These are the activations of a small network on made-up records, seen along a few directions, one row for each record.
After each row come some of the record's fields: N, Y, Z, K.
A field that a record lacks is left out.
The largest differences between rows may come from other fields.
Random noise pushes rows far along 2 fixed directions. That doesn't count. These rows show it; they differ only by the noise:
[ 167 -108 -544 -221  215 -130 -296  216   91  -74  421 -229  -47  236
  233 -599 -274 -131  442]
[ 312 -259  -79 -480   58  226 -194  240  -99  232 -113   28    1 -225
    7  138  404  270  466]
[ 188 -114 -367 -238  187  -26 -273  191  104   50  304 -163   -8  148
  149 -440 -140  -68  438]
[  98  107  208   86  245  166 -270  -47  545  490  327 -102  221  271
 -110 -494 -279 -285  361]

[  88   17  511   78 -187  375  134  -65   97  346 -382   94  109 -148
 -351  278   87  110   86]  N=n4, K=k7
[  -9 -221 -349 -290  231 -189 -246  141    9  -50  -87  151  -27 -105
   48  182  193   78  151]  N=n4, K=k4
[ -43   -7  158  -21  -33  116  131  -36    2   56 -101  -23  -68  -84
   -8  121   42   82  -32]  N=n5, Y=y1, Z=z2
[-157  220  537  414 -152  116   75 -321  165  123   -5  131  185  170
 -223  -32 -155  -88 -320]  N=n7, K=k4
[ 143  -49  189 -233   31  372  115  128  -54  296 -229   48  144  -97
 -182  138  210  182  376]  N=n3, K=k4
[ -27   65  333   74  -37  193  -36 -108  156  296  -47   39   34 -190
 -259  116   10  103    5]  N=n2, K=k7
[ -93  -99 -433   88   63 -364 -240   28 -121 -414  320    0 -180  105
  200 -163  -56   75 -197]  N=n7, Y=y2, Z=z3
[-118  -37 -337  -55  -63 -244  125   12 -255 -463   11 -129   -7  140
  140 -181 -240 -124 -226]  N=n7, K=k4
[-241  179  -87  207  236 -332 -146 -203  392  119  116   41  -17  287
  -81  -81 -183 -422 -217]  N=n4, Y=y2, Z=z3
[ 192 -225   69 -277  -94  264  112  162 -318   72 -311   31   34 -351
  -92  392  381  437  326]  N=n1, K=k4
[-221   39  518  -40 -210  180  294 -174  -77  137 -437  191  188 -357
 -291  624  275  123 -424]  N=n7, K=k4
[ -32  168 -309  164   71 -178 -115    7   84 -172  502 -221  -49  259
  196 -608 -410 -133   66]  N=n3, Y=y1, Z=z2
[ -46  105 -193   -8   61 -156   30  -16   55  -78  -36  -26  -54   44
  -17   89  -95 -188  -67]  N=n4, Y=y2, Z=z3
[  63 -336 -742 -389   47 -279 -160  198 -278 -329  -90  100 -235   -7
  236   32  193  150  149]  N=n4, K=k4
[-222   12 -291    2  -25 -197  180  -56 -103 -267   97  -79  -31   85
   67 -119 -264 -128 -231]  N=n7, K=k4
[ -19 -147 -464 -490  -78  -50  267  278 -273 -228 -300 -109 -140 -243
  214  215  153   -7   31]  N=n6, Y=y1, Z=z2
[ 189 -115  611 -130  188  297 -397   35  372  617 -231  335  103 -299
 -287  514  607  356  261]  N=n4, Y=y2, Z=z2
[ 361    4  171   57   66  390 -136  193  111  233  383 -190   80  137
   23 -584 -158  252  707]  N=n3, K=k1
[ 104 -158 -687  -67   -9 -516 -289  229 -482 -796  391   96 -245 -137
  367   44  236  333  -76]  N=n2, Y=y2, Z=z3
[-130  203   91  428  -94 -177   -5 -259  173  -85  217  -37   10  262
  -26 -293 -390 -358 -377]  N=n7, K=k7
[  96 -249 -300 -507  -76   37   18  201 -361   63 -309  161  -80 -296
   37  417  501  220  193]  N=n3, K=k4
[-273  258  191  621  219 -307 -323 -345  545  104  487  119   92  313
  -47 -283 -326 -392 -419]  N=n7, Y=y2, Z=z3
[ -88 -162 -364  145  124 -377 -357  -60  -31 -240  245  227 -121   83
  180 -133   23  124 -162]  N=n1, K=k4
[ 127 -141 -498 -104  291 -231 -232  176  -88 -258  217 -125 -152   54
  161 -121   39   14  248]  N=n2, Y=y2, Z=z3
[-108   14  -17  -31 -282  -12  229  -14 -452 -318 -242   70 -112 -303
  -25  450  157  241 -329]  N=n7, Y=y2, Z=z3
[ -72 -113 -379  -92   69 -306 -171   23 -132 -258  131   32 -178  -27
  133   84  122   49 -214]  N=n7, Y=y2, Z=z3
[  -9   87  434  343   87  -15 -412 -260  343  247  216  281  126  257
 -108  -42  293   20  -88]  N=n2, Y=y1, Z=z1
[ -31   59   95  167  -63 -192 -147 -164 -144  -57  -24  191  -29  -47
   30  241  193  101 -308]  N=n1, Y=y1, Z=z3
[-100  224 -192  378   13 -214  -81 -139  216  -88  351  -75  -82  191
  192 -404 -444 -315 -136]  N=n1, Y=y1, Z=z2
[  87 -175 -667 -554  -27  -85   61  338 -542 -357 -109 -147 -216  -20
  333  -89  159  155  272]  N=n3, Y=y1, Z=z3
[  74  -11 -202   61  245 -236 -420   -7  318  -13  400   20  -77  101
  123 -254  -73  -23   64]  N=n4, Y=y2, Z=z2
[ -95   18 -438 -118  208 -232 -132  124  -64 -268  155  -82  -17  222
  204 -243  -64 -134  113]  N=n3, Y=y1, Z=z3
[-212   12 -368   72  -25 -400  -13  -59 -171 -401   -8   62 -187   49
  166  109   11 -112 -402]  N=n7, Y=y2, Z=z3
[  64 -127 -346 -311  -82  -56  256  219 -342 -319 -158 -174  -14   50
  187  -66  -43  -74  147]  N=n6, K=k4
[-163   43   23  179  -67 -120  132 -116  -52 -138  -16  -88  -30    9
  -55   19 -169 -158 -385]  N=n7, Y=y2, Z=z3
[ 158   45  -74 -110 -103   76  154   65  -24   22 -173 -137  -28    0
  -31  -22 -173 -188  120]  N=n4, K=k7
[  26   21  226  -24 -116  308  343   59 -114  104 -168 -162   78  -14
  -86  -43 -152   16  244]  N=n5, K=k4
[-255  405  520  422  -65  219  305 -268  474  481    2 -138  299  439
 -207 -414 -594 -612  -51]  N=n6, Y=y1, Z=z3
[  39  203  535  271  -70  296  155 -253  273  343   37   23  132   37
 -213  -10   33   19  -61]  N=n6, Y=y1, Z=z2
[ 39 112 174  70  43  83  97 -70  83  96  71 -64  27 159  -5 -87 -96 -42
  63]  N=n5, Y=y1, Z=z3

Which values does each new row have?
[ -95  187  114   53 -126  222  431   18  214  123 -143 -303  118  226
  -94 -424 -577 -512   75]  N=n6, K=k7
[-119   41  293 -106  -69  158  264  -25   20  273 -316    2  102  -59
 -195  215  -18 -171    6]  N=n5, K=k4
[-375  187  -77  364   82 -321  -64 -251  273  -52  286   78   68  262
   15 -254 -419 -422 -410]  N=n7, K=k4
[  -1   78  234   66 -273  146  132 -129 -257  -70  -46   -5  -35 -244
  -71  217  117  318 -219]  N=n7, Y=y1, Z=z2
[  66 -305 -576 -519  -79 -114  225  317 -591 -400 -241  -48 -247 -199
  262  244  247  239  119]  N=n5, K=k4
[-204   30  311    1   13   76  155 -115  180  238 -225   91  114  -24
 -141  147  -37 -236 -140]  N=n5, K=k4
[-111   21   39  104 -131  -51   65  -59 -133 -159 -116   65   16   87
    2  -20  -73  -27 -175]  N=n7, K=k4
[ -64  104  501  303 -241  248  120 -130   44  119  -93   14  118 -114
 -256   75 -154   94 -185]  N=n7, K=k7
[-153   29 -287   79   32 -309  -93 -104  -51 -179  120  -19  -63  203
   38 -213 -200 -128 -195]  N=n1, K=k4
[  -2 -112 -197 -259  116  -25  -66  150 -131   58 -131   83  -68  -53
  115  136  345   72  211]  N=n3, Y=y1, Z=z3
[-187   68  212   94 -190   30  204 -170  -78   90 -201  111   66    7
 -130  173  -35 -185 -303]  N=n7, K=k4
[  54    5  137  -17 -153  119   31  -76 -201  -46  -26   -6   -5 -204
  -27  168  147  284 -101]  N=n7, Y=y1, Z=z2
[-109  173    1  415 -232 -145  108 -164 -116 -404  205 -142  -13  179
   68 -371 -539 -182 -358]  N=n7, K=k7
[ 412 -271  -17 -335 -223  244 -125  242 -500 -120 -348  176 -117 -373
   22  393  643  595  247]  N=n3, K=k7
[ -91  -92 -653 -258  166 -412 -119  139  -68 -334   73  -51  -77   49
  222  -50  -89 -198   -4]  N=n4, K=k4
[  92 -184 -739   40 -160 -444 -226   86 -408 -784  305    2 -360   74
  457 -286  -63  206 -210]  N=n7, K=k7
[ -13  -55 -257   55 -142  -77   16   70 -214 -202   53  -45  -47    4
  180 -179 -176   40   80]  N=n1, K=k4
[  90  -33   -4  102  -27 -169 -156 -169   51 -132  104  111  -96  -43
   35   59  110   76 -229]  N=n4, K=k7
[ 182 -271  352 -257  -86  298  165  168 -223  304 -697  126  118 -455
 -286  745  582  268   39]  N=n1, Y=y2, Z=z3
[-285   90 -488   70  -54 -455   83    6 -205 -523   35 -122 -169  159
  157  -62 -227 -218 -389]  N=n7, Y=y2, Z=z3
